A small network was shown many inputs. Here are its activations along a few directions, one row for each input.
Each table varies a few parts of the input and shows all the possible inputs, shuffled.
A made-up example of a description, with smaller parts first: ring(5) and (point or line(11) or (values(2) and line(6))).
Shared parts are said once, and a part with two or three values counts as separate values.

Other details of the inputs shift rows strongly along two fixed directions, in all tables alike. That doesn't count.

Rows:
x1: [ -9 -41  22   1 -26   4  27 -14 -59 -56 -57 -35 -46  73 -18]
x2: [ 15 -37 -63 -25  37   1 -13  18  34  35  10  12 -39 -10  16]
x3: [ 19 -54  33  27 -41   2  10  24 -32 -48 -21 -22 -57  90 -14]
x4: [  8 -38 -69 -32  33  17  11  11  31  11 -10  -5 -11 -36 -17]
x5: [ 34 -44 -58 -20  27   8 -15  29  39  25  14  12 -33 -23   1]
x6: [ 22 -39 -68 -22  16   5 -14  27  46  33  11   3 -30 -13   8]
x7: [-46  76 102  43 -32 -16   2 -33 -44 -33  10   8  68  35  -9]
x8: [-16  82  16  12  15 -22 -42 -15  47  65  61  49  74 -56  31]
x9: [ 12 -35 -70 -37  29  19   7   9  24  13 -17  -4 -12 -40 -17]
x10: [  2 -35 -67 -35  43  12  11  -6  24  20 -26   3 -16 -34  -4]
x11: [ -2  73  30  20  23 -21 -38 -16  46  62  59  58  72 -66  24]
x12: [ 16 -34 -68 -42  25  17   4   3  17  15 -18  -7 -17 -47 -15]
x13: [-26  80 100  36 -56 -14  -5 -26 -58 -38  16  -7  63  14 -15]
x14: [ 24 -38 -66 -27  24   7 -16  33  35  29  20   6 -34 -17   3]
x15: [ -3 -43  18   8 -37   6  31   6 -54 -67 -38 -48 -44  64 -22]
x16: [  1 -28  30   4 -33  15  43   5 -54 -50 -58 -41 -59  70  16]
x17: [-44  76 102  47 -33 -19   6 -32 -46 -34  14   1  66  30  -3]
x18: [ 30 -44 -58 -15  20   5 -10  26  50  32   6   6 -30 -20   4]
x19: [ -4  76  27  15  26 -19 -43 -13  40  57  64  59  71 -65  24]
x20: [ -6 -45  17  13 -32   9  34  10 -47 -67 -36 -45 -38  72 -26]
x21: [  3 -36 -66 -31  41   4  14  -7  22  17 -18  -8 -23 -42   5]
x22: [-35  81 102  38 -42 -21  -2 -41 -58 -31   7   0  59  20  -2]
x23: [ -7  76  26  19  19 -23 -39 -16  51  65  56  52  74 -62  27]
x24: [ 10 -29  28   2 -47  22  39  20 -54 -56 -48 -47 -55  63   4]
Description of these inputs: values(2) and (point or ring(5) or ring(6)).
The inputs of x2 and x14 match in every part but the values(2) part. If x11 is changed in the same way as x2 into x14, which row does it become?
Answer: x3

Rows:
x25: [ 14  37  -3  -2  14   0 -32   1  25  39  44  39  38 -49   2]
x26: [-18  43  94  47 -39 -15 -14 -17 -49 -32  16  15  27  71  -8]
x27: [ -1  48 -10 -10  10   2  -4 -17  15  32  16   9  50 -74   2]
x28: [  6  37   4  -2  17 -14 -40 -19  36  50  16  46  32 -42  26]
x29: [ 25 -69 -86 -46  24  20  22  11  15  12 -38 -25 -55 -30 -15]
x30: [-24  58  86  36 -51  -3  15 -20 -60 -58  -6 -18  42  33  -8]
x31: [-41  48  96  27 -38 -11   6 -28 -60 -46  -7  -9  39  46 -17]
x32: [ -4  25  -1  15  24 -13 -20  -4  50  37  37  32  50 -44  -2]
x33: [-15  43  -7 -12  21  -7  -6 -27  18  40  13  18  49 -64  -1]
x34: [-25  54 100  42 -44  -5   5  -6 -40 -25   4   6  26  69  14]
x35: [  3 -70  25  22 -30   3  37  15 -31 -53 -48 -39 -79 106   6]
x36: [ 12  35   6   8  17 -14 -20   0  30  39  41  24  30 -63  17]
x37: [-20  55  89  40 -56 -20 -12   0 -55 -35  24 -11  20  56   5]
x38: [ 23 -79 -85 -28  40  19   7  26  41  18 -24   1 -52   9 -13]
x39: [ 10 -73 -84 -49  40  13  21   1  18  15 -41 -18 -55 -19 -15]
x40: [ 10 -81  20  27 -26  -7  18   5 -41 -61 -36 -30 -77 107 -17]
x41: [ 30 -76 -94 -37  22  10  -8  27  26  11  -2 -12 -65  -3  -4]
x42: [  8  48   3  -6  10  10 -13  11  34  46  32  29  36 -50  25]
x43: [-16  48 -14  -7  29  -1   1 -27  21  21  12  17  54 -66  10]
x44: [ -5  44  -3 -20  12  -1 -11 -13  14  34  20  14  47 -73  -9]
x45: [-23  47  83  44 -63 -13 -14   8 -39 -42  25  -9  39  64 -18]
x46: [ 19 -68 -88 -46  34  27  26  16  16  -9 -38 -22 -50 -33  -7]
x47: [ 27 -81 -74 -20  45  -1  12  14  33  20 -20  -8 -72  -8  11]
x48: [  8  38   8   4   8  -2 -10   7  43  41  36  23  35 -58  26]
x49: [ -1 -63  14  -5 -32  17  38  12 -64 -81 -59 -50 -62  78 -25]
x50: [-11  36 100  58 -57 -14  -6   3 -31 -43  19  -3  37  55 -20]
x51: [ 15  27   2   9  13 -13 -29  -4  34  34  49  32  37 -57   4]
x52: [ -6 -61   7   8 -30   8  43  -8 -60 -62 -68 -52 -64  89 -18]
x53: [  0  47 104  40 -64 -16 -26 -12 -44 -30  -1  11  19  56   8]
x54: [ -1  49 -13  -8  13   4  -1 -17  16  24  16   9  53 -75   7]
x55: [  7 -63  18  15 -20   4  26  13 -53 -50 -48 -30 -83 109  -4]
x56: [-13 -66  12  -2 -20  10  39   1 -61 -77 -64 -44 -61  88 -22]
x57: [-13  44 -11  -3  24 -19 -26  -7  25  44  42  24  33 -43  22]
x58: [ 12  46   1  -3  18  -2 -22   5  21  44  37  31  31 -54  16]
x59: [ 11 -67 -89 -38  30  13  13  26  38  22 -19 -15 -66   6  22]
x60: [ 11 -78 -96 -30  32   9   1  27  42  14 -14 -12 -51  10 -10]
x61: [-21  44 -10 -11  31   0  -2 -22  19  19  13  22  54 -68   6]
x62: [ 14 -67 -94 -37  40  18  31  -3  19   5 -46 -24 -49 -21   1]
x63: [  9  38  -4   1  12   5 -24  12  38  37  38  33  50 -47  -7]
x64: [-23  58  90  36 -65  -8  -3   6 -43 -33  19 -12  25  60  13]
x65: [ -9  43  -2 -22  17   3 -12 -11  15  26  21  15  50 -74  -6]
x66: [ 17 -78 -95 -33  35   3  -6  15  29  15  -7  -6 -64   7  -1]
What do these inputs look like to the network?
Answer: values(2) and (point or ring(8) or (values(3) and line(4)))
The inputs of x46 and x61 match in every part but the values(2) part. If x25 is changed in the same way as x46 into x61, which row does it become?
Answer: x26
The inputs of x49 and x56 match in every part but the values(2) part. If x27 is changed in the same way as x49 into x56, which row does it become?
Answer: x52
Which other rows does x55 become when the values(3) part takes its other values? List them by row number.
Answer: x47, x57
Which other rows does x44 become when the values(2) part takes its other values? List them by row number.
Answer: x39
Which other rows does x35 become when the values(2) part takes its other values? List them by row number.
Answer: x48
Start at x64 and move only the line(4) part, one step at a time. The first step leads to x37. Which rows follow, in order?
Answer: x41, x45

Rows:
x67: [ -8  33 -13 -10  28 -10 -10 -20  21  33  17  18  29 -56  16]
x68: [-22   5  52  24 -29  -8  20 -14 -47 -44 -20 -22 -11  61   4]
x69: [ 22 -42 -33  -3  32  -2  -1   5  31  20  -3  15 -29 -13   6]
x70: [  7  38  -9  -6   9  -3 -35  17  31  41  53  30  33 -41   8]
x71: [ 19 -29 -52 -30  17  13   3   6  12  11 -12  -4 -18 -36 -10]
x72: [ 20 -76 -57 -20  17   7   2  27  11   5 -20  -8 -81  47  11]
x73: [  9 -12 -41 -22  15   4   2   4  11   9   1  -9  -6 -39  -4]
x74: [-23  48  72  29 -44  -8   6  -9 -43 -37  12 -14  37  25  -7]
x75: [ -3  34 -16 -12  14   9  -2   2  25  25  19  10  42 -60   1]
x76: [  6  33  -7   3  24 -14 -25  -4  49  59  37  36  31 -53  25]
x77: [ 17 -84 -61 -31  21  20  32  12   2 -13 -60 -26 -77  30  -1]
x78: [-30  38  66  29 -26  -9  14 -17 -35 -29  -4  -8  21  38   8]
x79: [ 13 -88 -24 -12  -9  12  33   2 -40 -46 -69 -38 -92  77 -10]
x80: [ 12 -17 -28  -3  13  -3 -11  13  30  26   7  12 -22   4  23]
x81: [-15  39  67  21 -42   3   6  -4 -40 -36  -4  -9  31  29 -13]
x82: [ 10  -6 -32 -20  12   5  -4   0   6  10   2  -3   0 -39  -7]
x83: [-10  53  -6  -7  14   1  -7  -3  27  30  34  15  57 -72   6]
x84: [  5 -17 -34 -18  25  -1   2 -12   6  15 -13   1 -17 -22   8]
x85: [-22  23 -16   1  36 -16 -22 -21  34  33  25  32  47 -35  -8]
x86: [  3   5  67  37 -56  -6  -2  12 -35 -38   3 -16  -9  67 -10]
x87: [ 26 -92 -66 -37   5  28  26  23  -7 -25 -55 -35 -78  23 -19]
x88: [-22  43  78  26 -32  -6   3 -24 -43 -27 -11   2  27  39   0]
x89: [-32  39  74  38 -38 -16 -11 -15 -39 -41  19  -1  51  50 -34]
x90: [  9  52 -10  -1   9  -4 -37  12  50  51  57  35  52 -64  17]
x91: [  5   1  74  42 -44  -6   2   6 -39 -48   2  -9  -1  59 -20]
x92: [  2 -22 -44 -20  30  11  17   1  21  17 -19  -3 -17 -18  10]
What do these inputs look like to the network?
Answer: values(2) and (point or line(4) or ring(8))
List by row number the other rows that have the values(2) part in common with x70.
Answer: x71, x73, x74, x75, x81, x82, x83, x86, x87, x89, x90, x91

Rows:
x93: [-32  82  20   3  37 -30 -32 -62  12  44  18  50  78 -76  17]
x94: [   6 -101  -27  -17   -3   -2   22  -21  -58  -47  -65  -35  -88   67
  -39]
x95: [ -11  -57 -121  -52   61   13   15    2   48   29   -3   -8    0  -61
  -35]
x96: [  2  37 120  50 -49  -6  17 -31 -67 -47 -26   3  13  39  12]
x97: [-16  74   8   5   8  -1 -23 -15  31  12  54  20 114 -89 -33]
x98: [  35  -72  -22  -23  -42   28   32   51  -44  -50  -49  -60 -100   56
  -12]
x99: [  21   74   48    8    5  -13  -27  -25   18   44   29   44   72 -109
   -4]
x100: [-45  54  74  16 -62 -13  -4 -12 -87 -46  18 -26  23  67 -15]
x101: [ 13 -90 -22   2 -14  37  68  27 -21 -64 -70 -50 -70  63 -10]
x102: [-59  86   0   5  33 -15  -8 -34  33  28  30  30 109 -65   2]
x103: [ 48 -62 -94 -49  51   8 -17 -12  37  27 -13   8 -27 -87 -24]
x104: [-12  28 102  93 -50 -43  -6  -1 -25 -36  53  -2   0  99  16]
x105: [ 18  77  23  27  -8 -15 -73  13  57  86  70  70  69 -20  19]
x106: [ -4 -42 -98 -46  70  25  39   2  71  43 -31  -7 -13 -56  14]
x107: [-17  21 115  76 -26 -37 -25  10 -40 -37  32  13  11 100  -2]
x108: [ -2  63  34  12  21 -10 -68   5  54  56  83  92  72 -26  -2]
x109: [ 39 -66 -88 -22  22  -6 -31  50  99  67  34  15 -54 -29  43]
x110: [   9  -21 -100  -65   53   24   18   14   48   59  -16   -9  -44  -54
   48]
x111: [-12  54  81  22 -75  -3 -13   3 -78 -65  20 -31  26  52 -20]
x112: [ 23 -47 -78 -48  73   9  16 -25  50  59 -43  13 -43 -67  30]
x113: [ 22 -92 -21  -2 -26  31  53  39 -21 -65 -65 -58 -69  53 -45]
x114: [  26  -69  -24  -17  -30   35   47   39  -44  -48  -55  -52 -100   65
   24]
x115: [-55  67  72  22 -50 -16   1 -17 -75 -48  -5 -21  20  76  15]
What do these inputs look like to the network?
Answer: ring(5) or (values(3) and ring(6))
Which other rows does x110 become when the ring(6) part takes its other values? List them by row number.
Answer: x98, x100, x111, x114, x115
Which other rows belong to the same alternative as x107? List them by row number.
Answer: x104, x105, x108, x109

Rows:
x116: [ -1   1  36  19 -17  -8   9  -4 -27 -14 -14 -10 -31  46  26]
x117: [  1   5  24   2 -37  11  18   6 -42 -40 -14 -33 -10  16  -6]
x118: [ -7   1  35  12 -17  -6  16 -14 -31 -19 -23 -13 -26  39  26]
x119: [  0 -48 -83 -42  44  14  22  -1  26  26 -41  -9 -46 -17  20]
x120: [-10 -16  27  29 -18 -13  -5  10  -7 -23   9  -3 -13  64  -9]
x121: [-12  -9  15  15 -26   0   8  10 -23 -44   1 -22   5  40 -32]
x122: [ 10 -34 -66 -19  25   7  -6  22  42  20  21   0  -4 -31 -19]
x123: [ 27 -29 -41 -15  38   5  -2   3  40  39  -9  19 -29 -33  21]
x124: [ -8 -29 -67 -30  42   7  11  -4  28  11  -9  -6   3 -45 -17]
x125: [ 13 -36 -63 -13  28   1 -14  23  50  26  22   6  -9 -20  -8]
x126: [  6 -33   1   4 -33  10   6  32 -19 -29 -12 -27 -43  73  -1]
x127: [  6 -16  25  15 -33  -1  -9  10 -28 -33   6 -10  -6  40 -35]
x128: [ 25 -16 -63 -35  10  17   4  25  24  16   6 -12 -16 -56   3]
x129: [ -9  85  -8 -11  11   1 -34   8  47  61  70  36  85 -91  11]
x130: [ 20 -55 -80 -33  28  12  -2  34  44  31  -4  -1 -56   0  17]
x131: [ -11   89    0  -18   22   -2  -16  -19   28   51   42   25   83 -121
   19]
x132: [-29  -7  21  12  -3  -6  24 -22 -31 -36 -25 -19   3  40 -17]
x133: [ 21 -29 -43 -22  39   7   5  -8  36  34 -19  16 -24 -40  21]
x134: [ 11   0  28  10 -45   7   6  23 -30 -29   5 -26 -17  30  -3]
x135: [ 17  -5  31  11 -41  13  10  17 -29 -40 -10 -19  -6  21 -22]
x136: [  2  93  96  43 -42 -13 -34   0  -3  10  56  31  81 -18   4]
x137: [ 11  72  16   8  28 -12 -38  -8  55  73  57  61  69 -89  30]
x138: [ -5 -15  34  23  -6 -16  -7 -16 -24 -18 -12   6 -20  56  -6]
x139: [ 10 -52 -79 -32  45  10   8  12  37  34 -21   1 -57  -1  26]
x140: [-18  -9  16  12 -20   3  15  -2 -29 -46  -9 -25   7  34 -31]
x141: [-29  -9  24  20  -1 -12  19 -25 -25 -28 -28 -11  -3  48  -6]
x142: [ 16 -55 -80 -31  37  10   2  24  40  34 -12   3 -56   2  25]
x143: [  5  -2  36  20 -25  -7   2   8 -24 -14  -4  -7 -30  49  24]
x144: [ 14  -1  31  16 -42   1  -2  24 -23 -23   6 -20 -22  41   8]
x145: [-15 -11  30  14  -6 -12   7 -29 -35 -26 -31  -4 -10  41 -12]
x146: [-37 111  74  21 -34  -3 -13 -16 -24  -5  41  11  97 -26  -1]
x147: [-12 -11  25   4 -16  -1   7 -15 -42 -41 -23 -17   1  26 -34]
x148: [  16   74    8   -2    8    2  -35    6   49   58   65   43   82 -108
    3]
x149: [ 18 -25 -46 -24  38   9  12 -10  29  31 -28   9 -19 -49  14]
x150: [ 28 -23 -50 -21  19   4 -10  25  40  38  14   6 -34 -32  26]
x151: [-22  86  91  46 -16 -33 -43 -27  -9  15  54  48  79   1   4]
x152: [ 10 -17  28  20 -30  -7 -17  11 -20 -26   8  -4 -11  52 -24]
x153: [-10   5  32   9 -18  -3  23 -17 -37 -22 -33 -20 -21  30  19]
x154: [ 19 -12  43  24 -32  -1  -4  17 -13 -18  -2  -1 -24  46   1]
x155: [  4 -30 -59 -33  46   3   4 -19  19  21 -18   6  -7 -46 -14]
x156: [-34  90  90  38  -8 -32 -30 -50 -16  10  34  43  83  -9   5]
x157: [-18 -25   0 -10 -11  11  36  -6 -40 -37 -48 -34 -36  54  -1]
x158: [  9 -14 -57 -38  34  11  20  -7  16  24 -19 -10 -19 -56  18]
x159: [ 21 -25 -50 -34  28  19  13   4  23  16 -20  -4  -8 -64  -7]
x160: [ 24 -38 -53 -16  31  -5 -26  13  42  34  16  22 -23 -21  -6]
x161: [-26 -13  27  22   0 -14  12 -22 -19 -25 -18  -4  -8  57   1]
x162: [ 18 -49 -92 -46  19  26  12  34  28  10 -12 -19 -38 -25  -6]
x163: [ 18 -23 -49 -32  36  15  18  -7  23  23 -25   1 -13 -57   3]
x164: [-14 -16  28  30  -8 -16  -1   1 -11 -20   1   1 -13  66  -1]
x165: [ 11  -4  32   8 -34  15  16   6 -35 -42 -20 -22  -4  16 -21]
x166: [-15 -27  -2 -12 -19  16  31   5 -40 -44 -43 -39 -31  47 -11]
x167: [ -3 -10  21   7 -25   3   3  -6 -39 -44 -13 -17   1  27 -38]
x168: [-45 107  85  30 -14 -20 -16 -37 -13  16  31  32  81  -3  31]
x169: [-23  70   0  11  50 -25 -34 -28  58  68  58  56  80 -74  22]
x170: [  3 -11  21  10 -31   0  -4   5 -34 -42  -3 -14  -1  32 -39]
The inputs of x160 and x154 match in every part but one. If x156 is changed in the same way as x160 into x154, which row does it become?
Answer: x133
What do these inputs look like to the network?
Answer: ring(5) and ring(11)
